A small network was shown many inputs. Here are its activations along a few directions, one row for each input.
In each table, some parts of the input vary, and every possible input appears once, in random order.
Descriptions start from the smaller parts, as in this example, which fits no table here: one of 8 places around a ring, together with either a single point or (one of 2 separate values, together with one of 4 places along a line) or one of 9 places around a ring.
Shared parts are said once, and a part with two or three values counts as separate values.

Other details of the inputs vary at random and push rows far along two fixed directions, the same in every table; ignore that.

Table:
x1: [-20  24  27 -19   4   7 -28  56 -16   3 -17 -43]
x2: [-37  60 -41  -8 -65  65  51 -37  42 -60  14 -50]
x3: [-56  49 -47  12 -69  65  89 -31  39 -49  -9 -48]
x4: [ 16  -5   3  -2  11   5  -7  -2 -22   7   5   8]
x5: [ 30 -41 -10  15  19   2   5 -12 -15  10 -17  24]
x6: [ -7 -11   0  13   4 -31   8 -18  13  13  14  27]
x7: [ -9  20  26 -35  19  11 -40  73 -13  15 -25 -36]
x8: [  8 -52 -27  24  25 -27  17 -30  33  13  -5  44]
x9: [  5 -26 -11  14  13 -41   0 -30  33   6  17  44]
x10: [ 22  -7   5   6  -1   0  -5 -13 -10  -6   6   4]
x11: [ 14  -7  -3 -10   1  -4 -10   8   9  13   2  11]
x12: [  1  -3   2  -4   9 -16 -11  16  15  18   0  12]
x13: [-36  66 -22  11 -74  55  59 -40  11 -56  10 -50]
x14: [  7 -21  15  17  18 -21 -19 -18 -21   3  11  18]
x15: [ 23 -17  19  -3  23  -4 -33  10 -26   5   0   2]
x16: [-16  23  34 -28  15   6 -30  67 -27  15 -22 -39]
x17: [ 19 -42 -28   8  12  -4  13 -15  17   7 -11  24]
x18: [ -5  -4  12   5   6 -26  -6   6   4   5   5   1]
x19: [ -2  23  22 -26   5   6 -34  70  -3   8 -23 -37]
x20: [ -5  24  34 -20   6  20 -28  50 -49   8 -22 -37]
x21: [  3   5  17  -8   1  35  -5  61 -44  10 -47 -35]
x22: [ 6 -5 -9 -9  8 -1 -5  1  6  6  7  9]
x23: [  8 -23  -6  30  -1 -28  16 -57  -1   7  23  45]
x24: [ -7 -15  -8   8  14 -23 -10 -23  27  -1  14  18]
x25: [-44  67 -29   5 -66  59  63 -39   3 -47  11 -43]
x26: [  8  -9  -2 -14  14  -2 -14   0   4   3   4   5]
x27: [ 22  -7   9   0   0  -1  -9   0 -15   1   0   9]
x28: [ -8  -9   2  13   1 -31  11 -23  17   3  13  24]
x29: [ 14 -20  14  15   7 -27  -8 -14 -20   8   7  28]
x30: [ 22 -23 -14  21  -2 -14  16 -56   6   3  25  42]
x31: [ 14  17  31 -28  15  28 -34  57 -45   8 -21 -35]
x32: [ 17 -27 -23  18   1 -26  12 -56  34  -9  29  37]
x33: [12 -6 -6 -7 -4 -7 -4 -1 15 -2  4 12]
x34: [-11  25  16 -30  11  11 -28  68  -9  17 -21 -31]
x35: [ -7 -22  -5  16  21 -40   7 -29   9  15  21  37]
Description of these inputs: one of 5 places around a ring, together with either a single point or one of 6 places around a ring.
Changing only the place on the ring of 5 turns x17 into x3. The same change can be made to x26. Which row results?
> x16
Which other rows does x15 become when the place on the ring of 5 takes its other values? List them by row number.
> x1, x2, x14, x24
Which other rows does x27 become when the place on the ring of 5 takes its other values? List them by row number.
> x9, x28, x29, x33

Table:
x36: [ 21 -31   3   6  24 -31 -18 -11   3  18  10  35]
x37: [ -8  12  18 -11   6   1 -18  31 -14   6  -7 -18]
x38: [  4  -1 -11  21 -18  12  28 -54 -12 -19  16  12]
x39: [-28  37 -36   9 -52  34  58 -45  33 -36  12 -16]
x40: [  7 -25 -17  15   7 -22  15 -33  21   4  11  33]
x41: [  8  -7  -2 -10   9   0 -12  19   8   8  -8   0]
x42: [  3 -16  10   4  18 -22 -13  11  -4  16  -4  13]
x43: [ -4  29  27 -23  -3  14 -26  47 -24   0 -10 -36]
x44: [  2   5  12 -12   9  -2 -20  23  -5   4  -4  -9]
x45: [ -6  15 -16  -4 -19  18  15  -9  18 -14   2  -9]
x46: [-22  16 -20   5 -18  11  27 -26  24 -18   9  -8]
x47: [ -5  10  -4  -7  -5   7   1   2  12  -7   1 -11]
x48: [ 12 -18  -3  10   8 -20  -4 -25   7   4  16  26]
x49: [-15  24   9 -24  -1  22 -13  54  -4   2 -23 -39]
x50: [ -1  -1 -10  -5  -4   5   8  11  13   2  -9  -2]
x51: [-11  36   9 -14 -25  26   5  28 -13  -9 -10 -34]
x52: [ -4   5  -2 -12   2   6  -7  17  11  -1  -5 -12]
x53: [ -8  -8  -7  19   0 -22  12 -48  10  -6  25  25]
x54: [ -7  29  16 -20  -8  19 -16  38 -13  -4  -8 -35]
x55: [  4 -12  18   5  16 -23 -17   8 -14  15   1  13]
x56: [  4 -31  -4  10  21 -28  -4  -5  13  16  -1  27]
x57: [ 12  -1   4   0  -2  20   0   7 -25  -2 -12  -8]
x58: [ 19 -24   9   7  19 -30 -19 -15  -6  14  14  31]
x59: [-11  41  -9  -2 -42  57  31  -6 -17 -31  -8 -42]
x60: [  3 -18   5   3  19 -20 -10  11   1  15  -6  12]
x61: [-11  13   9 -10   2   4 -10  23  -5   2  -7 -16]
x62: [ -2 -15 -44  28 -23  14  54 -79  28 -27  16  23]
x63: [ 13 -17   9   3  14 -20 -11   5  -8  15   0  17]
x64: [ 28 -35  10   4  27  -7 -19  10 -28  18 -12  17]
x65: [  4 -14  13   5  17 -22 -15  10  -9  15  -1  12]
What do these inputs look like to the network?
> one of 5 places along a line, together with either a single point or one of 5 places around a ring
Changing only the place on the line of 5 turns x37 into x61. The same change can be made to x54. Which row results?
> x44
Start at x56 and move only the place on the ring of 5, one step at a time. The first step leads to x49. Which rows follow, in order?
> x52, x41, x50
Start at x58 and move only the place on the line of 5, one step at a time. The first step leads to x48. Which rows follow, in order?
> x36, x45, x41

Table:
x66: [ 16 -18   4 -13  23  -4 -16  28  -5  17 -14   6]
x67: [ 23 -22  18   0  22  -4 -26  25 -36  17 -16   1]
x68: [ 17 -29   8   1  22 -31 -19   2  -1  20   8  28]
x69: [ 10 -30   4  24  15 -29  10 -38 -13   7  11  37]
x70: [  4  -8  16   0  19 -19 -16  26 -12  24  -4   9]
x71: [-11 -12  -7   8  17 -30  -3 -30  30   3  22  29]
x72: [ 11  22  16 -28   1  41 -29  74 -32   9 -35 -45]
x73: [ 11 -22   2  11  15 -36 -15 -38   3   0  28  32]
x74: [ 11  24  29 -31  -1  30 -29  77 -34   2 -30 -45]
x75: [ 14 -15  25   5  25 -21 -29   3 -29  13   5  11]
x76: [-14   4  -6  -4 -10  -2   7   3  23  -6   4  -6]
x77: [ -2   0   1  -8   9  -3  -8  25  12   7 -13  -8]
x78: [  0  16 -11   5 -18  40  21  -6 -10  -9 -13 -18]
x79: [-27  15  -2  -3 -12   1   6  19  15  -3 -10 -20]
x80: [ -3  -9 -21  26 -17   5  33 -63   6 -19  24  21]
x81: [-31  76 -15 -20 -71  73  38   4   7 -47  -9 -62]
x82: [ -5  10   5   6 -11   2  10  -4  -6  -2   3  -2]
x83: [ -7  -2 -33  17 -22   0  41 -57  34 -20  22  13]
x84: [-28  39 -28   6 -38  15  40 -57  36 -30  29  -8]
x85: [ 12 -40  -5  -2  31 -29 -15   8  14  18 -10  26]
What do these inputs look like to the network?
> one of 4 places along a line, together with one of 5 places along a line
Changing only the place on the line of 4 turns x77 into x83. The same change can be made to x76. Which row results?
> x68
Start at x72 and move only the place on the line of 5, one step at a time. The first step leads to x74. Which rows follow, in order?
> x81, x82, x73
